These are the activations of a small neural network, seen along a few directions. Each row is one input.
Each table varies a few parts of the input and shows all the possible inputs, shuffled.
Descriptions start from the smaller parts, as in this example, which fits no table here: one of 2 separate values, together with either a single point or one of 9 places along a line or (one of 6 places along a line, together with one of 8 places around a ring).
Shared parts are said once, and a part with two or three values counts as separate values.
In the rows, zero is written as 128.

Other details of the inputs shift rows strongly along three fixed directions, in all tables alike. That doesn't count.

A family of inputs:
R1: [120 148 140 210 109 135 159  87 152 191  10 129 150  72]
R2: [154 152  92 101 194 179 140 143 117 158 124 160 151 120]
R3: [132 130 141 113 122 112 105 140 153 122 114 142 128 133]
R4: [138 180 113 115 110 160 117 124 155 131 177 163 141 123]
R5: [127 165  98 141 159 190 137 110 132 169  79 168 130  77]
R6: [142 158 133 157  72  93  41 140 134 148 166 121  92 141]
R7: [ 95 137 138 180 116 126 174 104 135 212  47 150 135  90]
R8: [139 153 120  94 132 146 128 139 131 102 205 128 135 157]
R9: [123 146 141 151 102 100 114 117 128 178 116 124 102 136]
R10: [136 170 120 141 147 180 143 102 137 183  63 151 123  82]
R11: [ 80  19 153 135 144  62 207 127  99  59  99  76 138 155]
R12: [137 138  77  96 176 203 170 131 112 118 196 163 167 129]
R13: [135 142 147  99  98  96  44 140 134  78 173 122  84 146]
R14: [118 148 144 186  78 111 107 117 148 190  87 121 114 105]
R15: [132 106 122 138 149 159 164 138 142 146  75 129 156 100]
R16: [109 131 150 151  99  93 112 120 126 164 115 131 112 132]
R17: [146 108  90  69 181 194 174 138  86  92 220 140 168 154]
R18: [130 144 143 128  77  74  55 133 123 133 173 118  87 165]
R19: [146 101  87  60 197 194 170 145  78  81 240 147 173 155]
R20: [157 118  95  87 193 170 152 145 107 135 139 146 148 134]
R21: [138 124  87 108 184 172 150 143 124 139 118 164 153 116]
R22: [151 187 131 131  61 133  60 132 177 112 194 128 118 135]
R23: [107 150 130 168  96 103 111 118 140 179 103 142 108 121]
R24: [ 89  16 174 129 138  52 215 122  97  64  93  56 131 165]
R25: [143 164 138 132  93  72  40 118 134 110 155 129 103 148]
R26: [139 153 144 105  87 102  45 133 139  90 159 118  80 144]
R27: [102  52 170 123 105  42 144 126 108  55 127  69 116 174]
R28: [126  88 145 103 102  31  71 147 108  36 199  90  98 184]
R29: [ 94  71 166 186 108  89 192 104 136 127  33  81 146 105]
R30: [126  87 120 116 146 174 195 139 117  93 169 115 168 132]
R31: [148 154  88 113 180 183 143 135 131 169 103 182 158  96]
R32: [124 160 126 138 155 169 150 112 130 168  70 142 125  89]
R33: [110  83 147 147 134 147 172 127 125 114  73 103 130  97]
R34: [154 109  85  63 194 194 178 142  83  93 231 134 162 159]
R35: [134 156 120 116 129 142  92 128 132 124 130 149 108 107]
R36: [134 116 145 140 104 113 112 148 162 118  99 118 127 124]
R37: [137 190 133 142  88  85  44 132 134 167 163 132  84 151]
R38: [158 165 111 106 133 147  85 137 143 144 130 157 129 129]
R39: [131 154 140 154  96 142  94 120 156 140  87 122 108  90]
R40: [ 79  43 179 148 131  52 212 117 112  87  66  64 134 150]
Each input here is: one of 5 places along a line, together with either one of 2 separate values or one of 6 places along a line.
Question: The inputs of R20 and R24 match in every part but the place on the line of 5. If R3 is changed in the same way as R20 into R24, which row does it become?
Answer: R25
Question: The inputs of R37 and R8 match in every part but the place on the line of 5. If R14 is changed in the same way as R37 into R8, which row does it become?
Answer: R22
Question: Change only the choice among 2 separate values in R1. List by row number the other rows that result.
Answer: R29
Question: Which other rows agree with R26 in the place on the line of 5? List them by row number.
Answer: R5, R10, R13, R32, R33, R35, R39

A family of inputs:
R41: [ 87  22 136  78 161  92 194 165  71  40 230  84 143 204]
R42: [111 135 176 159  41  74 113 120 194  93  86 104 107 121]
R43: [147 193 116 145  98  98  28 126 135 180 129 166  78 139]
R44: [107  92 114 171 144 169 216  93 100 167  78 121 166  99]
R45: [163 163  86 125 142 197 100 117 131 134 142 154 142 100]
R46: [ 91  70 147 125 154 161 229 134 121 107  84 121 154 100]
R47: [ 91 135 170 167  67  93 139 117 146 147 109 121 112 120]
R48: [160 210 103 151  81 125  51 113 140 160 178 156 113 127]
R49: [155 133  84 148 196 167 128 129  69 164 131 137 141 119]
R50: [159 165  74 126 159 169 129 115 106 160 192 164 158 125]
R51: [ 89  91 178 163  78  31 129 127 134 116  78  67  86 138]
R52: [147 116 130  85 120  81  40 162 131  69 167 132  76 168]
R53: [130 116 137  99  92  85  98 149 162  46 184 106 123 177]
R54: [125 145 123 157 153 155 156 114 145 173  21 134 129  65]
R55: [167 131  85  76 185 157  84 144  89 126 135 172 141 120]
R56: [103  99 167 154  97 109 187 123 129 156  89 101 128 129]
R57: [ 96  68 185 145  68  70 142 131 132 106 126  64 102 159]
R58: [114  68 111  90 178 138 182 146  73  93 221 123 151 159]
R59: [122 119 136 149 140 197 190 113 147 175  37 131 150  75]
R60: [110 126 186 176  71  54  82 118 182 113  34  95 113 109]
R61: [173 173 112 128 131 123  22 147 135 104 150 130  98 132]
R62: [ 82  95 174 124  93  98 166 140 174  83 105 108 132 143]
R63: [161 188 145 112  68 118  37 147 176 118 158 132  91 132]
R64: [100 140 165 153  75  67  96 126 189 131  37 114  79 107]
R65: [ 95  95 135 145 148 189 203 113 135 141  58 130 153  79]
R66: [102  37 126  98 154 124 163 150  57  64 215  89 129 169]
R67: [162 179  89  84 203 203 142  96 103 126 137 167 153 111]
R68: [114 189 137 168 140 154 188  53 131 202  40 152 148  91]
R69: [145 119  86  88 188 174 162 148  82 144 200 136 159 167]
R70: [139 140  79 118 182 139 110 133  84 164 147 148 112 124]
R71: [172 186 103 103 149 189 107 136 151 162 148 167 142 106]
R72: [169 211 109 127  90 137  49 121 185 129 165 164 122 115]
R73: [139 126 142 111 106  98 110 142 129 123 194 113 116 164]
R74: [130 143 132 123  73  64  73 137 144  87 213 110 113 190]
R75: [ 76  12 164 100 158 119 250 146 121  55 119  93 159 135]
R76: [155 168 111  95 143 172 110 149 151 134 154 149 141 139]
R77: [157 119  83 128 203 147 112 132  54 145 155 137 157 124]
R78: [119 146 128 170 134 128 144  93 124 227  20 168 145  84]
Question: Describe the family of inputs behind these rows.
Answer: one of 2 separate values, together with either a single point or one of 6 places along a line or (one of 3 separate values, together with one of 4 places along a line)
Question: The inputs of R73 and R71 match in every part but the choice among 2 separate values. If R74 is changed in the same way as R73 into R71, which row does it become?
Answer: R53
Question: Change only the choice among 3 separate values in R58. List by row number the other rows that result.
Answer: R50, R73
Question: Change only the choice among 2 separate values in R64. List by row number the other rows that result.
Answer: R70
Question: Change only the choice among 2 separate values in R75. List by row number the other rows that result.
Answer: R58

A family of inputs:
R79: [117  90 158 128  98  66 108 133 125  71 139  82 105 157]
R80: [127  77 122  89 161 127 168 146 106  61 175 105 142 156]
R81: [139 160 106 133 152 188 155 122 146 168  96 157 148  93]
R82: [142 173 135 109  99  97  58 127 143 113 163 135  97 151]
R83: [111 103 133 130 148 152 197 117 130 126  92 130 162 109]
R84: [ 97 124 185 145  71  75 130 119 174 130  66 108  99 128]
R85: [100 134 173 155  61  95 138 116 178 131  98 114 122 124]
R86: [172 139  60  77 205 221 127 146  86 130 198 172 160 122]
R87: [134 209 143 161  76 129  86 105 192 165  86 152 121 101]
R88: [106  77 122 143 176 169 209 122 100 144  68 123 152  92]
R89: [142 167 111 126 115 107  60 136 124 145 173 146 104 145]
R90: [149 178  87 149 163 178 129 110 112 211 107 169 148  99]
R91: [139 157 122 121 110 133 108 134 145 122 170 132 123 139]
R92: [148 175 112 132 103 127  49 129 125 131 183 137 100 132]
R93: [150 128  83 107 183 168 118 132  80 115 172 140 137 123]
R94: [143 162 117 117 118 145 101 135 139 126 177 140 129 139]
R95: [151 163 120 134 106 111  59 130 121 140 170 132 107 140]
R96: [108  88 154 120 106  47 106 142 124  78 142  98 101 166]
R97: [123  71 125  94 154 131 168 140 104  68 166 113 149 152]
R98: [115 103 125 131 167 182 212 125 130 147  75 136 165  99]
R99: [115 114 141 128 123 142 161 130 147 127 100 128 142 113]
R100: [ 95  88 151 148 130 100 171 128 133 143  58 118 126 118]
R101: [139 166 102 140 139 190 149 111 136 179 120 167 156 100]
R102: [117  70 139 114 145  83 145 138 101  87 136  96 127 159]
R103: [114  72 133  91 157 118 171 141  88  91 173 108 131 164]
R104: [129 105 146 116 108  72  85 149 127  98 146 103 100 160]
R105: [154 137  97 112 148 145  94 137  90 122 193 129 125 144]
R106: [101 103 162 173 111  98 172 103 140 148  38 110 134 105]
R107: [145 201 129 167  88 136  65 111 165 186  78 148 106  93]
R108: [118 103 149 148 120 107 139 127 130 137  81 113 123 117]
Question: Describe the family of inputs behind these rows.
Answer: one of 3 separate values, together with either a single point or one of 4 places along a line or one of 5 places along a line
Question: Change only the choice among 3 separate values in R85. List by row number the other rows that result.
Answer: R83, R99
Question: Which other rows agree with R98 in the choice among 3 separate values? List them by row number.
Answer: R81, R84, R86, R88, R99, R100, R104, R107, R108
Question: Start at R93 and move only the place on the line of 5, one step at a time. The first step leads to R79. Which rows follow, in order?
Answer: R106, R102, R96
